These are the activations of a small network on made-up records, seen along a few directions, one row for each record.
After each row come some of the record's fields: MIMAN, GIDAZ, SARO, NUTEB, NISO, PAS.
Not every record has every field; a missing one is left out.
Other fields move the rows too, some of them a lot.
In the rows, zero is written as 500.
Strong random noise was added to every row along 4 fixed directions; ignore it. To show where, here is one row again and again, with new noise each time:
[434 765 430 486 474 478 815 259 604 521 565 556 308 613 667 530 592 499
 491]
[361 681 517 475 567 433 567 539 469 532 561 590 444 517 615 523 517 508
 553]
[370 623 498 505 544 429 548 687 620 518 352 553 584 443 302 516 616 553
 371]
[280 730 497 415 586 426 531 457 509 552 638 605 451 572 621 489 645 517
 654]
[311 644 575 465 628 408 433 658 343 543 630 609 483 485 670 529 445 502
 647]
[443 625 525 534 541 438 594 658 489 510 409 574 479 443 510 544 437 511
 395]

[454 346 548 591 576 482 305 692 442 466 533 422 607 405 397 553 406 528
 502]  MIMAN=vaka SARO=pibo NUTEB=tas NISO=kubak
[389 632 450 360 584 405 361 307 528 511 632 715 412 522 594 258 678 434
 659]  MIMAN=vaka GIDAZ=nabof SARO=pibo NUTEB=tas NISO=kubak
[603 360 645 599 316 533 479 636 351 488 496 435 580 319 312 577 278 639
 488]  MIMAN=vuvem SARO=pibo NUTEB=tas NISO=kubak PAS=zunov
[538 587 541 519 301 500 687 332 572 533 610 387 397 457 412 508 603 647
 632]  MIMAN=vaka GIDAZ=nabof SARO=pibo NUTEB=tas NISO=kubak PAS=zunov
[629 408 515 631 488 479 686 428 453 507 450 585 371 388 525 506 352 424
 308]  MIMAN=vaka GIDAZ=nabof SARO=zum PAS=zunov
[688 409 484 591 453 592 587 426 416 462 499 434 438 543 659 598 322 487
 467]  MIMAN=vuvem SARO=pibo NUTEB=tas NISO=gudor PAS=zunov
[585 722 500 572 406 487 640 532 507 466 381 582 347 454 699 470 339 493
 361]  MIMAN=vaka SARO=pibo NUTEB=tas NISO=nosa
[593 537 493 536 534 432 690 433 429 511 604 545 316 569 693 430 351 443
 500]  MIMAN=vaka GIDAZ=nabof SARO=pibo NUTEB=tas NISO=kubak
[464 462 570 585 583 382 445 653 389 443 456 552 511 510 454 526 413 453
 456]  MIMAN=vaka GIDAZ=nabof SARO=pibo NUTEB=tas NISO=nosa
[672 404 502 567 632 472 557 492 312 434 594 548 351 525 718 491 234 359
 471]  MIMAN=vaka GIDAZ=nabof SARO=pibo NUTEB=tas NISO=dor
[367 221 522 521 515 540 289 657 550 485 558 179 731 564 220 676 623 549
 623]  MIMAN=vuvem GIDAZ=nabof SARO=pibo NUTEB=tas NISO=dor
[528 408 460 491 447 591 535 292 555 477 724 330 511 629 607 618 523 544
 651]  MIMAN=vuvem SARO=pibo NUTEB=duk NISO=dor
[426 606 496 437 410 498 632 493 534 537 570 420 394 514 536 435 582 605
 610]  MIMAN=vaka GIDAZ=nabof SARO=pibo NUTEB=tas NISO=kubak PAS=zunov
[464 264 514 660 511 555 677 609 485 417 595 272 539 490 267 598 495 555
 419]  MIMAN=vaka GIDAZ=nabof SARO=pibo NUTEB=tas NISO=nosa PAS=zunov
[494 328 521 602 609 501 612 317 370 454 655 519 411 658 482 492 476 433
 494]  MIMAN=vaka GIDAZ=nabof SARO=pibo NUTEB=tas NISO=nosa PAS=zunov
[525 605 486 530 603 381 564 627 406 506 452 569 527 423 511 477 441 454
 388]  MIMAN=vuvem GIDAZ=viri SARO=zum
[333 391 586 600 620 410 331 680 515 541 524 413 740 432 166 550 627 518
 465]  MIMAN=vaka GIDAZ=nabof SARO=zum
[507 472 481 554 659 378 408 585 562 514 249 725 590 452 277 230 606 450
 355]  MIMAN=vaka GIDAZ=nabof SARO=pibo NUTEB=tas NISO=nosa
[556 489 506 508 640 447 441 639 453 458 326 713 526 449 540 376 342 370
 353]  MIMAN=vaka SARO=zum
[327 566 435 491 549 459 464 513 467 487 648 408 542 603 433 592 689 559
 638]  MIMAN=vuvem SARO=pibo NUTEB=tas NISO=gudor PAS=zunov
[588 458 444 531 607 484 530 353 520 397 525 540 387 624 612 574 495 362
 445]  MIMAN=vaka GIDAZ=nabof SARO=pibo NUTEB=tas NISO=gudor
[589 602 448 615 432 524 815 342 606 451 454 426 373 508 539 584 415 448
 282]  MIMAN=vaka SARO=zum
[225 403 492 529 567 517 526 657 538 510 637 242 717 543 184 628 633 608
 577]  MIMAN=vuvem SARO=zum PAS=mava
[817 343 561 575 551 520 599 432 225 500 429 620 378 415 725 502 143 365
 332]  MIMAN=vuvem GIDAZ=nabof SARO=zum PAS=zunov
[565 473 456 472 523 576 432 486 626 460 391 414 455 645 484 564 461 424
 437]  MIMAN=vaka GIDAZ=nabof SARO=pibo NUTEB=tas NISO=kubak
[667 328 460 414 366 680 316 406 591 477 398 433 484 526 497 601 518 480
 540]  MIMAN=vuvem GIDAZ=nabof SARO=pibo NUTEB=tas NISO=dor PAS=zunov
[482 576 429 467 455 517 621 552 695 512 371 434 551 539 357 486 628 465
 381]  MIMAN=vuvem GIDAZ=nabof SARO=zum
[546 183 551 628 729 440 424 700 317 501 465 463 640 400 193 553 430 458
 421]  MIMAN=vaka GIDAZ=nabof SARO=zum PAS=mava
[544 440 534 512 631 471 505 542 374 525 485 538 462 448 618 514 348 464
 573]  MIMAN=vaka GIDAZ=viri SARO=zum PAS=zunov
[525 508 530 636 401 386 596 545 452 511 452 551 486 383 451 435 406 567
 392]  MIMAN=vaka SARO=pibo NUTEB=tas NISO=kubak
[497 546 444 606 561 447 749 310 601 434 495 479 489 535 362 533 592 466
 331]  MIMAN=vaka SARO=zum
[436 646 361 360 507 523 484 479 704 529 338 532 572 557 331 444 711 524
 432]  MIMAN=vuvem SARO=zum PAS=zunov
[438 426 384 529 581 586 525 603 806 419 430 159 626 630 206 739 648 551
 420]  MIMAN=vaka SARO=pibo NUTEB=tas NISO=dor
[430 342 540 474 580 477 406 692 462 532 545 470 625 527 288 548 526 480
 474]  MIMAN=vuvem GIDAZ=nabof SARO=zum PAS=zunov
[508 568 492 433 483 513 556 449 471 509 381 538 447 556 645 446 426 455
 483]  MIMAN=vuvem GIDAZ=nabof SARO=zum PAS=zunov
[298 581 517 529 688 330 455 689 479 508 488 548 663 420 268 411 681 496
 488]  MIMAN=vaka GIDAZ=viri SARO=zum
[584 527 510 571 446 436 577 471 421 499 404 694 409 320 493 288 515 510
 380]  MIMAN=vaka GIDAZ=nabof SARO=pibo NUTEB=tas NISO=nosa PAS=zunov
[530 617 449 479 540 480 559 326 418 533 554 614 434 570 729 442 477 420
 606]  MIMAN=vuvem SARO=zum
[311 273 527 612 652 500 624 399 403 491 848 290 587 603 179 637 650 484
 608]  MIMAN=vuvem GIDAZ=nabof SARO=zum PAS=zunov
[489 593 429 432 527 531 509 465 657 584 328 600 482 511 506 397 598 494
 442]  MIMAN=vaka SARO=zum PAS=mava
[386 396 651 546 503 520 373 493 395 484 751 418 596 483 426 572 512 615
 772]  MIMAN=vaka SARO=pibo NUTEB=tas NISO=kubak PAS=zunov
[523 548 440 397 466 525 332 541 542 601 380 676 512 462 583 408 514 454
 498]  MIMAN=vuvem SARO=zum PAS=zunov

Which values does each new row have?
[554 511 489 530 353 546 677 575 538 523 486 351 434 506 558 636 327 525
 429]  MIMAN=vuvem SARO=zum PAS=zunov
[403 528 501 225 544 434 226 420 634 595 452 738 621 524 349 313 825 503
 654]  MIMAN=vuvem GIDAZ=nabof SARO=zum PAS=zunov
[252 613 455 301 526 448 336 374 504 544 696 631 506 549 587 404 714 493
 752]  MIMAN=vuvem SARO=zum PAS=zunov
[507 519 512 449 529 553 346 640 478 481 313 603 466 477 563 412 385 498
 475]  MIMAN=vaka SARO=pibo NUTEB=tas NISO=kubak PAS=zunov
[444 392 512 497 562 455 408 434 429 553 610 510 562 558 477 471 515 433
 597]  MIMAN=vuvem GIDAZ=nabof SARO=zum
[541 410 548 549 351 558 477 825 441 515 552 217 556 420 450 753 264 683
 497]  MIMAN=vuvem SARO=pibo NUTEB=tas NISO=kubak PAS=zunov
[512 519 584 473 523 472 367 564 408 611 551 648 525 446 559 468 467 512
 596]  MIMAN=vaka SARO=zum PAS=zunov
[307 498 505 555 560 415 444 593 512 536 622 472 608 444 411 512 582 514
 585]  MIMAN=vaka SARO=zum
[642 432 533 475 439 572 502 343 629 451 449 583 479 497 477 443 508 524
 464]  MIMAN=vaka SARO=pibo NUTEB=tas NISO=kubak PAS=zunov
[584 464 485 547 401 553 464 579 642 558 440 458 511 482 405 532 507 582
 439]  MIMAN=vaka SARO=pibo NUTEB=tas NISO=kubak PAS=zunov
[637 322 416 609 388 632 652 425 584 437 508 228 468 597 522 738 353 492
 425]  MIMAN=vuvem SARO=pibo NUTEB=tas NISO=dor
[488 455 548 555 492 455 505 622 340 469 489 495 523 370 523 465 386 429
 427]  MIMAN=vuvem GIDAZ=nabof SARO=zum
[622 515 530 558 419 558 656 150 630 533 489 513 464 564 359 473 690 474
 417]  MIMAN=vaka GIDAZ=nabof SARO=zum PAS=zunov
[390 332 444 639 575 525 733 397 662 429 671 149 597 571 108 656 700 511
 444]  MIMAN=vaka GIDAZ=nabof SARO=zum
[608 654 485 513 449 495 772 329 581 443 395 633 376 480 563 350 638 517
 295]  MIMAN=vaka GIDAZ=nabof SARO=pibo NUTEB=tas NISO=nosa PAS=zunov
[718 323 406 569 495 590 777 225 532 467 586 401 357 683 569 659 497 433
 409]  MIMAN=vuvem GIDAZ=nabof SARO=pibo NUTEB=tas NISO=gudor PAS=zunov
[659 463 563 488 503 495 325 646 316 527 369 698 481 318 730 361 234 380
 461]  MIMAN=vuvem GIDAZ=nabof SARO=zum
[781 556 402 421 400 514 566 418 607 398 128 602 375 505 696 448 355 420
 198]  MIMAN=vuvem GIDAZ=nabof SARO=pibo NUTEB=tas NISO=dor
[575 594 432 398 382 560 586 376 605 515 470 565 377 553 673 475 447 448
 465]  MIMAN=vuvem SARO=zum PAS=zunov
[494 460 486 385 462 517 241 673 567 502 516 470 625 470 421 507 513 569
 541]  MIMAN=vuvem SARO=pibo NUTEB=tas NISO=kubak
[578 399 582 546 588 446 650 245 403 465 566 561 391 557 552 412 430 472
 532]  MIMAN=vaka GIDAZ=nabof SARO=pibo NUTEB=tas NISO=kubak PAS=zunov
